These are the activations of a small neural network, seen along a few directions. Each row is one input.
In each table, some parts of the input vary, and every possible input appears once, in random order.
Descriptions start from the smaller parts, as in this example, which fits no table here: ring(5) and (point or line(9) or (values(3) and line(6))).
Shared parts are said once, and a part with two or three values counts as separate values.
In the rows, 128 means zero.

Other details of the inputs vary at random and push rows far along three fixed directions, the same in every table; ignore that.

A family of inputs:
R1: [144 137 127 108 123  91  89 138 156 118 118]
R2: [103 148 148 130 120 126 142 129 120 109 108]
R3: [152 139 123 118 141  89 110 135 167 137 121]
R4: [151  94 104  98 149 129  96 157 154 169 140]
R5: [102 139 158 131 117 125 135 123 122 109 107]
R6: [109 142 142 157 149 126 137 117 123 116 112]
R7: [118 102 116 133 143 165 135 146 119 165 138]
R8: [206 149  89 121  76  98 127  80 122 102 145]
R9: [110 141 152 141 135 123 156 120 134 128 110]
R10: [171 100  77 138  83 160 174  74  92 142 174]
R11: [117  84 126 121 119 186 122 171 116 121 159]
R12: [107 148 161 137 128 132 127 119 119 114 117]
R13: [100 145 151 140 127 128 126 119 118 106 115]
R14: [ 99 137 137 151 139 124 140 111 135 112 107]
R15: [145 140 131  99 123  80 110 150 149 125 131]
R16: [221 148  91 135 105  99 136  75 120 113 147]
R17: [155 142 131 114 133  93  86 144 144 122 123]
R18: [171 164 124 155  80 128 173  75  80 108 160]
R19: [106 148 138 145 142 128 147 116 134 120 109]
R20: [109 106 125 118 121 168 124 149 114 156 142]
R21: [140 127 124 105 121  84  94 141 152 108 112]
R22: [112  99 113 123 147 169 131 137 121 154 133]
R23: [ 99 105 114 116 117 156 132 153 115 151 147]
R24: [113 161 155 146 127 130 137 137 116 126 122]
R25: [149 148 135 104 135  88 101 148 146 130 139]
R26: [155 152 123 113 137  96  94 151 141 122 123]
R27: [103  98 111 129 125 164 114 149 106 139 134]
R28: [115 103 115 130 147 158 139 148 114 163 147]
R29: [107 157 151 135 131 133 133 126 117 115 118]
R30: [115 144 152 153 149 130 138 116 123 124 114]
R31: [141  93 105  85 119 122  93 171 148 155 134]
R32: [108 141 143 138 140 125 153 118 130 118 105]
R33: [130  89  90  95 123 123  78 161 148 139 130]
R34: [103 156 150 140 117 127 140 130 127 122 118]
R35: [107 132 153 140 137 124 146 112 132 117 105]
R36: [106 142 150 137 139 116 160 122 129 126 121]
R37: [106 138 146 149 147 127 137 108 128 115 112]
R38: [111  89 122 124 143 167 124 130 122 154 133]
R39: [110  99 119 122 145 159 139 141 119 162 148]
R40: [101 130 143 144 137 120 145 112 131 109 104]
R41: [170  91  81 140  82 167 158  66  97 134 156]
R42: [180 128 133 117 154  93  99 152 175 101 139]
Each input here is: values(2) and (point or (line(4) and line(5))).
Changing only the values(2) part turns R35 into R5. The same change can be made to R41. Which row results?
> R1
Changing only the values(2) part turns R17 into R30. The same change can be made to R24. Which row results?
> R7
A walk changes only the line(5) part. It starts at R14 and steps to R41. List the rest of the walk in order.
> R19, R3, R10
Which other rows does R34 become when the values(2) part takes its other values? List them by row number.
> R3

A family of inputs:
R43: [ 60 121 151 116 113 146 129 178 105 136 131]
R44: [ 83 117 156 144 155 156 136 164 122 163 139]
R45: [216 170 127 190  68 123 183  26  94  69 145]
R46: [121 176 157 161 157  97 134 112 141  81  94]
R47: [124 130 112 124  61 169 160 127  69 128 147]
R48: [112 156 179 138 136  87 139  94 148  97  91]
R49: [195 143 115  97 137  87  96 144 174 125 154]
R50: [ 61 106 154 115 120 152 122 171 107 113 124]
R51: [ 86 124 161 126 158 164 142 165 120 158 141]
R52: [147 109  83 166  79 174 187  61  82 127 158]
R53: [ 63 104 140 130 137 158 138 141 148 147 109]
R54: [143  96  97 144  86 171 179  48  73 116 151]
R55: [158 130  92 157  91 179 187  73  61 138 160]
R56: [183 138  91 110 143  73  91 134 171 122 144]
R57: [182 144  94  89 134  71  94 127 159 141 119]
R58: [ 62 132 149 133 125 176  69 146  98 136 117]
R59: [ 81 103 157 142 160 160 130 157 122 140 132]
R60: [ 86 110 163 123 163 168 135 158 119 136 134]
R61: [ 71 111 137 140 156 145 139 152 117 161 118]
R62: [116 172 167 152 162  86 138 107 132  87 110]
R63: [128  57  93  80 130 138  92 161 153 189 137]
R64: [136 204 182 139 147 106 149 131 133 115 116]
R65: [106 179 163 142 146  80 145 100 138 113 103]
R66: [137  46  87  86 131 155  82 162 162 162 116]
R67: [103 181 152 146 143  87 144  99 154  97 100]
R68: [194 137 108 117 132  78  91 142 177 130 152]
R69: [186 134 106  87 119  72  94 126 170 147 113]
R70: [135  49  80  93 151 138  86 165 139 165 138]
R71: [175 139 100  86  89  69  81 156 164 103 146]
R72: [ 74 118 138 137 165 151 137 155 115 156 132]
R73: [121 193 158 153 147  84 147 118 130 118  91]
R74: [114 169 158 148 147  97 136 100 147  84  81]
R75: [ 90 131 151 142 152 166 138 171 118 165 128]
R76: [197  51  44  86  47 167  95 135 102 123 170]
R77: [206 132 116  99 139  92  86 142 169 110 132]
R78: [158  97  87 170  82 182 178  60  75 111 136]
What is each input in this table made of?
> point or (line(5) and (point or line(6)))

A family of inputs:
R79: [161 168 150  92 112  62 105 105 141 114 131]
R80: [ 82 141 151 165  82 180 190 125  93 120 159]
R81: [ 74  94 136 106 143 192 119 220 134 134 132]
R82: [183 192 127 126 120  93  87 135 135  92 116]
R83: [163 147  79 129  68 134 149  68  66 126 164]
R84: [185 143 138 136 155  63 130 122 155  89 137]
R85: [ 45 162 156 158 148 103  91 130 143  73  57]
R86: [ 94 165 189 137 148  90 133 173 131  84 119]
R87: [162  62  86  82 138 126 108 135 158 192 122]
R88: [103 180 204 129 146 127 110 153 142  98  94]
R89: [173 150 119 122 135  54 154 112 174 119 105]
R90: [ 75 150 125 156  88 174 186 103  61 146 106]
R91: [192 176 117 145 160  93 103 111 155 102 109]
R92: [174  55 105  96 159 135  83 145 139 161 153]
R93: [187 120 114 155  89 151 158  50 114 142 168]
R94: [160  92  67 120 146 134  81 150 152 183 157]
R95: [198 157 151 127 152  97 108 101 167 103 112]
R96: [152  85  82 139  54 142 152  71 115  65 140]
R97: [ 86 176 149 151 177  88 142 129 149 143  65]
R98: [ 52  93 158 161  90 196 153  73  92  92  97]
R99: [157  90 109  84 102 140  74 163 146 175 165]
R100: [165  71 115  79 120 135  71 166 119 152 159]
R101: [ 79 117 152 155 134 180 190  66  89 143 135]
R102: [ 49  89 125  89 143 157 127 202 129 156 143]
R103: [ 58 115 122 122 142 171  87 202 123 179 137]
R104: [ 98 169 167 166 198  96 116 140 129 112  97]
R105: [ 74 136 118 171 142 175 183  77  77 142 132]
R106: [ 93 166 175 158 168  96 148 148 177 116 119]
R107: [153  78  95  61 100 127  95 157 139 184 126]
R108: [ 57  85 122  91 131 156 139 209 136 171 111]
R109: [175 176 133 130 126  66  87 132 115  97 129]
R110: [190 116 100 150 112 160 175  91 121 100 156]
R111: [172 110  87 137  98 132 192  62 109 117 172]
What is each input in this table made of?
> values(3) and (point or (values(2) and line(5)))
Changing only the values(3) part turns R80 into R103. The same change can be made to R108. Which row results?
> R90
Which other rows does R110 become when the values(2) part takes its other values? List them by row number.
> R81
List by row number the other rows that have the values(3) part in common with R79.
> R87, R88, R92, R93, R95, R98, R99, R100, R101, R107
A walk changes only the line(5) part. It starts at R91 and steps to R104. List the rest of the walk in order.
> R94, R105, R97

A family of inputs:
R112: [149  61  70 114  85 161 134 113 125 116 155]
R113: [123  97 126 105 171 165  97 200 135 154 143]
R114: [159  83  99 118  92 158 135 125  99 164 187]
R115: [ 93  79 103 100 134 144 100 188 145 153 102]
R116: [144  66  86 126  98 180 114 107 113 112 151]
R117: [ 59 151 172 132 131 162 144 147 121 151 112]
R118: [146 160 115 104 126  89 103 156 165 137 120]
R119: [162 158 162 137 114 127 171 104 110 109 148]
R120: [154 140 128 117 134  89  75 144 154 112  93]
R121: [144 181 136 154 104 140 139  93 107 115 127]
R122: [149 145 123 119 138  75 107 163 157 131 144]
R123: [ 49 127 147 168 187 153 186 120 135 149  95]
R124: [ 45 134 166 126 136 143 137 139  99 134 111]
R125: [132 142 110  98 132  70  97 148 143 120 119]
R126: [173 147 122 139 189  73  98 106 174 131 104]
R127: [175  87  82 111 106 169 154 141 106 145 176]
R128: [159 156 147 164 132 107 189  35 123 123 121]
R129: [146 137 147 102 122  77  92 140 161 119  94]
R130: [130 163 131 149 108 119 133  83  84  97 126]
R131: [ 63 139 166 163 158 165 132 162 106 139 134]
R132: [134 134 152 141  92 120 151  75 128  78 126]
What is each input in this table made of?
> values(3) and (point or line(6))
Which other rows does R122 become when the values(3) part takes its other values? List them by row number.
> R114, R131
